Each row below holds a small network's activations on one record, seen along a few directions.
After each row come some of the record's fields: GES, FUGE, NUVAZ, GOL, GUSED, TOLO, FEK.
Not every record has every field; a missing one is written missing.
Other fields move the rows too, some of them a lot.
39 -25 -29 22 30 45 -19 -9 50 -22 -3 -6 -24 -21 51 -6 47 -4 -40 4 13 -39
 17 4 -8 41 11 -> GES=missing, FUGE=bika, NUVAZ=zali, GOL=vubip, GUSED=missing, TOLO=missing, FEK=pusot
-23 -5 10 -25 -14 -13 1 8 -20 -14 -17 -7 29 -2 -6 -8 -15 -19 -23 10 -14
 -1 -15 -17 -1 -33 -1 -> GES=missing, FUGE=bika, NUVAZ=zali, GOL=vubip, GUSED=sug, TOLO=geme, FEK=pusot
-21 -13 37 -33 -43 -38 42 10 -83 8 -7 2 30 -2 -17 38 -29 2 23 -8 -45 23
 -26 -4 4 -24 0 -> GES=kibi, FUGE=bika, NUVAZ=lik, GOL=vubip, GUSED=sug, TOLO=tubom, FEK=mifi
-20 -8 13 -30 -11 -13 10 13 -41 -7 -5 -10 13 -22 -15 17 -14 -17 -9 -5
 -25 -2 -19 -21 11 -10 17 -> GES=levap, FUGE=bika, NUVAZ=zali, GOL=vubip, GUSED=sug, TOLO=geme, FEK=pusot
-9 5 23 -8 -1 -14 27 -3 -27 8 5 -4 17 0 -30 -11 -20 -2 20 -6 3 25 5 8 11
 3 -9 -> GES=mek, FUGE=bika, NUVAZ=geti, GOL=tutam, GUSED=biguz, TOLO=mub, FEK=mifi
2 19 -18 -1 -12 0 -21 5 26 -25 0 -15 6 23 -8 -2 4 -15 1 16 18 16 -7 0 5
 -10 -3 -> GES=missing, FUGE=bukur, NUVAZ=geti, GOL=tutam, GUSED=sug, TOLO=geme, FEK=pusot
-9 -20 47 -7 -16 -28 11 15 -43 21 -10 -1 2 19 -13 3 -10 9 13 10 -29 8
 -14 -12 -17 -46 -12 -> GES=missing, FUGE=bika, NUVAZ=lik, GOL=vubip, GUSED=sug, TOLO=tubom, FEK=mifi
-13 -12 1 19 -6 -14 -7 -8 9 3 5 11 -15 4 7 -15 26 29 -4 -4 -9 12 5 -5
 -13 -16 0 -> GES=missing, FUGE=bika, NUVAZ=lik, GOL=vubip, GUSED=missing, TOLO=missing, FEK=pusot
4 -12 -20 26 -2 3 -21 -7 39 12 14 2 -26 -7 21 -20 35 5 2 -5 17 4 14 -9
 -5 -4 -9 -> GES=missing, FUGE=bika, NUVAZ=geti, GOL=tutam, GUSED=missing, TOLO=missing, FEK=pusot
31 -11 -24 1 29 46 4 -8 58 -7 4 2 -38 -18 18 -3 19 -16 -37 35 9 -51 31
 -1 -9 17 -1 -> GES=missing, FUGE=bika, NUVAZ=zali, GOL=vubip, GUSED=sug, TOLO=tubom, FEK=mifi
27 3 -22 15 11 3 6 -17 27 -4 -3 -5 -13 -7 -14 -5 -14 -2 0 -16 23 -24 29
 9 12 11 13 -> GES=levap, FUGE=bukur, NUVAZ=dusid, GOL=kavo, GUSED=biguz, TOLO=mub, FEK=mifi
-20 -14 5 -23 -15 -3 11 -10 -27 11 -1 -30 6 -12 -1 34 -11 -3 20 -19 -5
 17 -13 0 8 -8 -14 -> GES=kibi, FUGE=bika, NUVAZ=geti, GOL=tutam, GUSED=biguz, TOLO=nire, FEK=pusot
32 -9 -34 -4 11 50 -25 -6 82 -18 21 -16 -54 -12 39 -7 19 -6 -9 35 41 -31
 26 3 -9 38 12 -> GES=missing, FUGE=bika, NUVAZ=geti, GOL=tutam, GUSED=sug, TOLO=geme, FEK=pusot
-6 10 23 -13 -7 -22 9 -5 -42 22 6 1 16 -6 -25 -10 -23 -12 25 -13 -17 28
 -20 15 3 8 -13 -> GES=mek, FUGE=bika, NUVAZ=geti, GOL=tutam, GUSED=biguz, TOLO=mub, FEK=mifi
34 10 -24 12 26 49 -33 -16 63 3 23 10 -39 8 23 33 26 -11 -11 7 19 -38 17
 14 -1 46 -29 -> GES=missing, FUGE=bukur, NUVAZ=geti, GOL=tutam, GUSED=biguz, TOLO=mub, FEK=mifi
-24 11 18 3 9 -11 5 14 -15 5 9 1 20 12 -8 -15 -12 21 8 0 -28 14 0 0 12
 16 10 -> GES=zam, FUGE=bika, NUVAZ=lik, GOL=vubip, GUSED=missing, TOLO=missing, FEK=pusot
32 11 -22 14 15 34 -9 -13 68 -14 -11 11 -53 2 31 13 20 -2 -20 32 17 -14
 34 10 -15 32 13 -> GES=missing, FUGE=bukur, NUVAZ=lik, GOL=vubip, GUSED=sug, TOLO=tubom, FEK=mifi
18 -3 10 1 0 28 -12 -8 31 -9 17 23 -11 -6 11 12 2 10 -15 34 -2 -17 18 16
 -11 19 5 -> GES=missing, FUGE=bika, NUVAZ=lik, GOL=vubip, GUSED=sug, TOLO=tubom, FEK=mifi
-2 -7 0 1 4 13 -4 -2 4 -17 7 33 -4 7 -17 -9 6 -10 33 7 -2 15 -10 -12 -7
 -26 -13 -> GES=missing, FUGE=bika, NUVAZ=geti, GOL=tutam, GUSED=sug, TOLO=tubom, FEK=mifi
2 -20 14 22 -14 -17 -6 -15 2 17 10 13 -13 -7 -3 -15 0 4 11 -5 14 10 -6 1
 -7 -16 -20 -> GES=missing, FUGE=bika, NUVAZ=geti, GOL=tutam, GUSED=biguz, TOLO=mub, FEK=mifi
-17 18 7 8 -15 -25 10 -6 -23 -7 -26 11 26 29 -20 0 -12 2 0 6 0 15 -18 20
 -12 -14 -12 -> GES=missing, FUGE=bukur, NUVAZ=lik, GOL=kavo, GUSED=biguz, TOLO=mub, FEK=mifi
17 -12 -20 -6 -2 -34 9 -3 4 1 20 -11 22 6 -4 6 1 19 25 -3 5 3 23 -5 12 7
 14 -> GES=kibi, FUGE=bika, NUVAZ=geti, GOL=tutam, GUSED=missing, TOLO=missing, FEK=pusot
-2 18 -14 14 22 20 -8 5 26 7 19 -6 2 6 7 -17 3 5 7 -1 5 13 17 -13 -2 28
 7 -> GES=zam, FUGE=bika, NUVAZ=geti, GOL=tutam, GUSED=missing, TOLO=missing, FEK=pusot
-3 6 -11 -7 -13 -7 -9 10 -1 8 5 -5 27 2 30 -10 -2 -1 3 -4 8 6 -12 2 5
 -14 -20 -> GES=missing, FUGE=bika, NUVAZ=geti, GOL=tutam, GUSED=missing, TOLO=missing, FEK=pusot
-35 -18 0 -2 10 -19 -14 7 -24 -20 0 26 -7 12 -20 -4 1 7 23 8 -3 5 -22 0
 0 -15 -14 -> GES=missing, FUGE=bika, NUVAZ=lik, GOL=vubip, GUSED=biguz, TOLO=nire, FEK=pusot
-1 8 -30 23 21 19 -27 -9 26 -12 -2 28 -20 0 10 -13 42 0 26 6 25 -6 -2
 -20 6 -2 -4 -> GES=missing, FUGE=bukur, NUVAZ=geti, GOL=tutam, GUSED=missing, TOLO=missing, FEK=pusot
-5 12 1 6 12 19 -6 9 8 14 22 -10 4 2 14 -13 5 1 11 -10 1 1 -7 -13 7 26
 -2 -> GES=zam, FUGE=bika, NUVAZ=geti, GOL=tutam, GUSED=missing, TOLO=missing, FEK=pusot
6 -5 5 17 -9 2 -36 -1 15 10 -7 -20 -31 3 7 7 21 -13 6 12 26 6 -1 -17 -9
 -24 9 -> GES=missing, FUGE=bukur, NUVAZ=geti, GOL=tutam, GUSED=sug, TOLO=geme, FEK=pusot
39 2 -23 5 12 50 -5 -9 85 -12 19 -2 -59 -15 48 -4 15 -16 -6 27 26 -31 28
 14 3 29 4 -> GES=missing, FUGE=bika, NUVAZ=geti, GOL=tutam, GUSED=sug, TOLO=tubom, FEK=mifi
11 -7 5 27 -17 -8 -10 -1 26 9 10 14 -22 9 -8 3 18 -10 6 7 17 6 -4 -12 0
 -19 1 -> GES=missing, FUGE=bukur, NUVAZ=geti, GOL=tutam, GUSED=sug, TOLO=tubom, FEK=mifi
42 -24 -32 12 23 55 -19 -1 59 -12 17 -14 -26 -7 55 0 41 4 -15 5 26 -12
 18 12 2 35 -3 -> GES=missing, FUGE=bika, NUVAZ=geti, GOL=tutam, GUSED=missing, TOLO=missing, FEK=pusot
57 -11 -51 9 35 64 -25 -10 83 -11 14 -14 -55 1 63 -2 58 0 -23 0 43 -28
 24 8 6 46 6 -> GES=missing, FUGE=bukur, NUVAZ=geti, GOL=tutam, GUSED=missing, TOLO=missing, FEK=pusot
-1 14 -5 1 -15 -3 -3 -4 1 14 -21 9 11 15 11 5 -4 -19 -4 -2 20 12 -8 5 11
 -14 -18 -> GES=missing, FUGE=bukur, NUVAZ=geti, GOL=tutam, GUSED=biguz, TOLO=mub, FEK=mifi
-24 4 13 -3 -2 -29 19 19 -43 4 4 -3 30 5 -19 -9 -14 23 16 1 -28 21 -2 10
 12 2 4 -> GES=mek, FUGE=bika, NUVAZ=lik, GOL=vubip, GUSED=missing, TOLO=missing, FEK=pusot
-12 -9 32 -17 -29 -52 36 -7 -62 4 2 7 37 17 -41 -1 -41 11 27 9 -44 29 8
 8 5 -21 13 -> GES=levap, FUGE=bika, NUVAZ=lik, GOL=vubip, GUSED=sug, TOLO=tubom, FEK=mifi
7 15 8 -3 -2 -7 24 7 -18 7 10 -3 10 15 -32 -1 -19 -6 20 10 -4 19 0 -10
 12 -5 5 -> GES=mek, FUGE=bukur, NUVAZ=geti, GOL=tutam, GUSED=sug, TOLO=tubom, FEK=mifi
-11 -12 -10 20 -1 -16 -4 11 18 6 9 10 -21 9 8 -8 29 22 -4 1 0 -4 -2 -2
 -9 -12 4 -> GES=missing, FUGE=bukur, NUVAZ=lik, GOL=vubip, GUSED=missing, TOLO=missing, FEK=pusot
13 -15 6 7 -18 -10 1 10 20 7 16 12 -23 7 -8 -13 9 -8 8 2 4 12 0 -9 -1
 -22 -11 -> GES=missing, FUGE=bika, NUVAZ=geti, GOL=tutam, GUSED=sug, TOLO=tubom, FEK=mifi
18 -7 -26 3 27 47 -4 -9 63 -2 10 2 -31 -17 39 -7 32 27 -22 33 20 -31 30
 14 -1 26 8 -> GES=missing, FUGE=bika, NUVAZ=lik, GOL=vubip, GUSED=missing, TOLO=missing, FEK=pusot
-26 0 7 -18 -17 -23 5 13 -36 10 -11 3 43 12 11 -7 -13 19 -4 1 -20 20 -18
 5 -4 -29 -13 -> GES=missing, FUGE=bika, NUVAZ=lik, GOL=vubip, GUSED=missing, TOLO=missing, FEK=pusot
-23 -5 15 -20 -12 -32 14 16 -51 11 -2 1 39 -5 -20 7 -10 22 21 -11 -37 26
 -12 15 15 -9 5 -> GES=levap, FUGE=bika, NUVAZ=lik, GOL=vubip, GUSED=missing, TOLO=missing, FEK=pusot
-8 0 1 -18 -7 -30 20 6 -30 2 -4 -3 19 -2 -8 28 6 26 13 -11 -20 11 -11 4
 19 -9 13 -> GES=kibi, FUGE=bukur, NUVAZ=lik, GOL=vubip, GUSED=missing, TOLO=missing, FEK=pusot
-11 -9 18 -21 -27 -22 32 8 -56 -1 -7 0 21 -21 -13 36 -15 -20 1 -16 -38
 -3 -13 -9 -3 -18 5 -> GES=kibi, FUGE=bika, NUVAZ=zali, GOL=vubip, GUSED=sug, TOLO=tubom, FEK=mifi
-3 -17 -19 20 6 -3 -24 -1 28 -10 -6 1 -37 4 -11 -5 23 -9 -29 10 5 -14 6
 -29 -9 -18 15 -> GES=missing, FUGE=bukur, NUVAZ=zali, GOL=vubip, GUSED=sug, TOLO=geme, FEK=pusot
6 -1 -17 10 19 54 -27 -9 43 2 16 11 -11 1 32 21 25 21 -16 16 -9 -30 18 8
 -7 30 -9 -> GES=missing, FUGE=bika, NUVAZ=lik, GOL=vubip, GUSED=missing, TOLO=missing, FEK=pusot
15 29 -40 35 29 64 -33 1 58 3 -4 -2 -34 -7 26 -11 25 -12 -24 -24 32 -26
 22 -19 15 37 21 -> GES=zam, FUGE=bukur, NUVAZ=dusid, GOL=vubip, GUSED=missing, TOLO=missing, FEK=pusot
-25 0 33 -7 -10 -41 27 -1 -72 9 -8 8 27 6 -37 -7 -42 10 18 -5 -31 35 -9
 21 9 -7 -4 -> GES=mek, FUGE=bika, NUVAZ=lik, GOL=kavo, GUSED=biguz, TOLO=mub, FEK=mifi
-10 0 7 21 20 -8 13 5 -9 -1 7 6 7 -2 -17 -12 -35 -12 -16 -4 -12 -5 18 9
 -11 11 7 -> GES=zam, FUGE=bika, NUVAZ=zali, GOL=kavo, GUSED=biguz, TOLO=mub, FEK=mifi
-7 1 24 -17 -21 -26 3 -2 -20 6 -2 8 32 9 10 -4 -22 -10 8 -9 8 11 -22 8 7
 -18 -25 -> GES=missing, FUGE=bika, NUVAZ=geti, GOL=tutam, GUSED=biguz, TOLO=mub, FEK=mifi
-1 -11 -4 40 11 -17 -5 -1 27 -1 -3 19 -27 0 -7 5 15 -7 -22 -10 12 -25
 -11 -4 -12 -12 8 -> GES=missing, FUGE=bukur, NUVAZ=zali, GOL=kavo, GUSED=biguz, TOLO=mub, FEK=mifi

Here are new rows. What are their fields?
-15 1 21 -10 -16 -21 10 3 -25 -6 -11 15 33 -6 -3 -4 -15 -14 -19 -14 -4
 -10 -24 18 -6 -24 -6 -> GES=missing, FUGE=bika, NUVAZ=zali, GOL=kavo, GUSED=biguz, TOLO=mub, FEK=mifi
-13 -15 21 -30 -17 -22 40 4 -64 -2 -11 0 28 -19 -20 32 -18 -14 -4 -11
 -29 5 -9 -27 -12 -23 3 -> GES=kibi, FUGE=bika, NUVAZ=zali, GOL=vubip, GUSED=sug, TOLO=tubom, FEK=mifi
6 -13 29 -1 -4 -18 -7 10 -6 25 -4 -7 -15 0 0 -4 2 -4 20 -9 6 4 -7 11 -15
 -25 -25 -> GES=missing, FUGE=bika, NUVAZ=geti, GOL=tutam, GUSED=biguz, TOLO=mub, FEK=mifi
9 -14 35 -6 -12 -13 -5 14 -8 20 3 -5 -6 9 -3 -1 -2 -7 22 1 -8 10 -7 -7
 -15 -39 -13 -> GES=missing, FUGE=bika, NUVAZ=geti, GOL=tutam, GUSED=sug, TOLO=tubom, FEK=mifi
-5 10 2 -2 -2 1 1 11 -14 17 21 -8 23 -9 -7 -10 8 3 20 -5 -3 12 -12 1 2
 18 2 -> GES=mek, FUGE=bika, NUVAZ=geti, GOL=tutam, GUSED=missing, TOLO=missing, FEK=pusot
35 8 -23 5 14 36 -5 -8 52 -5 -1 13 -52 -1 17 11 29 -2 -29 40 20 -15 32
 14 1 24 7 -> GES=missing, FUGE=bukur, NUVAZ=lik, GOL=vubip, GUSED=sug, TOLO=tubom, FEK=mifi
7 32 -37 22 10 22 -14 -14 48 -18 2 -9 5 10 23 -12 25 0 -4 2 31 4 2 7 -6
 -3 0 -> GES=missing, FUGE=bukur, NUVAZ=geti, GOL=tutam, GUSED=missing, TOLO=missing, FEK=pusot
-3 -2 8 -3 16 7 -27 -8 -13 -3 -1 26 -12 2 3 -2 5 -19 35 -19 13 3 -10 14
 -13 -23 -11 -> GES=missing, FUGE=bika, NUVAZ=geti, GOL=tutam, GUSED=biguz, TOLO=mub, FEK=mifi
-18 7 12 -13 -15 -38 10 5 -24 -3 1 0 37 20 5 -15 -2 24 -3 2 -12 4 -17 1
 3 -17 -11 -> GES=missing, FUGE=bika, NUVAZ=lik, GOL=vubip, GUSED=missing, TOLO=missing, FEK=pusot
-3 -6 -18 12 8 -24 15 8 -5 -6 5 -9 20 -16 -12 -6 -1 5 -4 -1 -18 -11 28
 10 5 4 9 -> GES=levap, FUGE=bika, NUVAZ=zali, GOL=vubip, GUSED=missing, TOLO=missing, FEK=pusot
-17 -13 -18 -1 10 -1 -26 7 -6 -33 -7 25 -15 -10 -22 -16 12 -19 4 13 -9
 -7 -5 -16 -12 -19 4 -> GES=missing, FUGE=bika, NUVAZ=zali, GOL=vubip, GUSED=sug, TOLO=geme, FEK=pusot
-22 5 37 -8 -11 -35 32 -7 -63 7 -9 3 18 8 -34 -11 -33 12 18 -6 -31 26
 -10 16 14 -4 -3 -> GES=mek, FUGE=bika, NUVAZ=lik, GOL=kavo, GUSED=biguz, TOLO=mub, FEK=mifi
-17 8 37 -31 -46 -39 16 6 -63 5 -13 17 37 18 -11 -7 -30 -2 3 6 -35 28
 -25 7 -2 -36 -16 -> GES=missing, FUGE=bika, NUVAZ=lik, GOL=vubip, GUSED=sug, TOLO=tubom, FEK=mifi
-11 -13 34 -18 -30 -50 36 -9 -74 0 -12 8 45 3 -40 12 -36 17 26 8 -39 38
 -2 -3 5 -25 5 -> GES=kibi, FUGE=bika, NUVAZ=lik, GOL=vubip, GUSED=sug, TOLO=tubom, FEK=mifi
15 -13 -11 -16 -6 -4 4 -5 -1 6 -13 2 7 -15 -19 20 -13 -7 6 -36 4 -6 6 0
 3 -2 0 -> GES=kibi, FUGE=bika, NUVAZ=dusid, GOL=kavo, GUSED=biguz, TOLO=mub, FEK=mifi
6 19 -29 4 2 10 -18 -6 22 6 -4 -1 7 15 36 -3 18 -2 -12 -3 29 5 -2 -13 7
 -8 -4 -> GES=missing, FUGE=bukur, NUVAZ=geti, GOL=tutam, GUSED=missing, TOLO=missing, FEK=pusot
-9 -9 -10 -15 -1 -14 16 14 -31 -3 -6 -11 15 -30 9 27 3 1 -7 -27 -22 -8
 -7 -6 -5 -4 5 -> GES=kibi, FUGE=bika, NUVAZ=zali, GOL=vubip, GUSED=missing, TOLO=missing, FEK=pusot
9 13 9 -2 -27 -15 8 -18 -11 -5 6 -1 29 19 -7 -20 -19 -7 12 13 -1 8 -10
 -5 -7 -18 -19 -> GES=missing, FUGE=bika, NUVAZ=geti, GOL=tutam, GUSED=sug, TOLO=tubom, FEK=mifi
-1 -9 6 10 -5 2 -4 -4 -21 -12 6 34 2 -5 -14 -15 -2 -9 37 15 -3 14 -17
 -14 -4 -25 -19 -> GES=missing, FUGE=bika, NUVAZ=geti, GOL=tutam, GUSED=sug, TOLO=tubom, FEK=mifi
-16 3 16 -24 -1 26 -16 21 -7 11 0 -15 3 -2 -7 -2 -18 -18 12 1 -14 29 -19
 -17 1 15 2 -> GES=zam, FUGE=bika, NUVAZ=geti, GOL=tutam, GUSED=sug, TOLO=geme, FEK=pusot
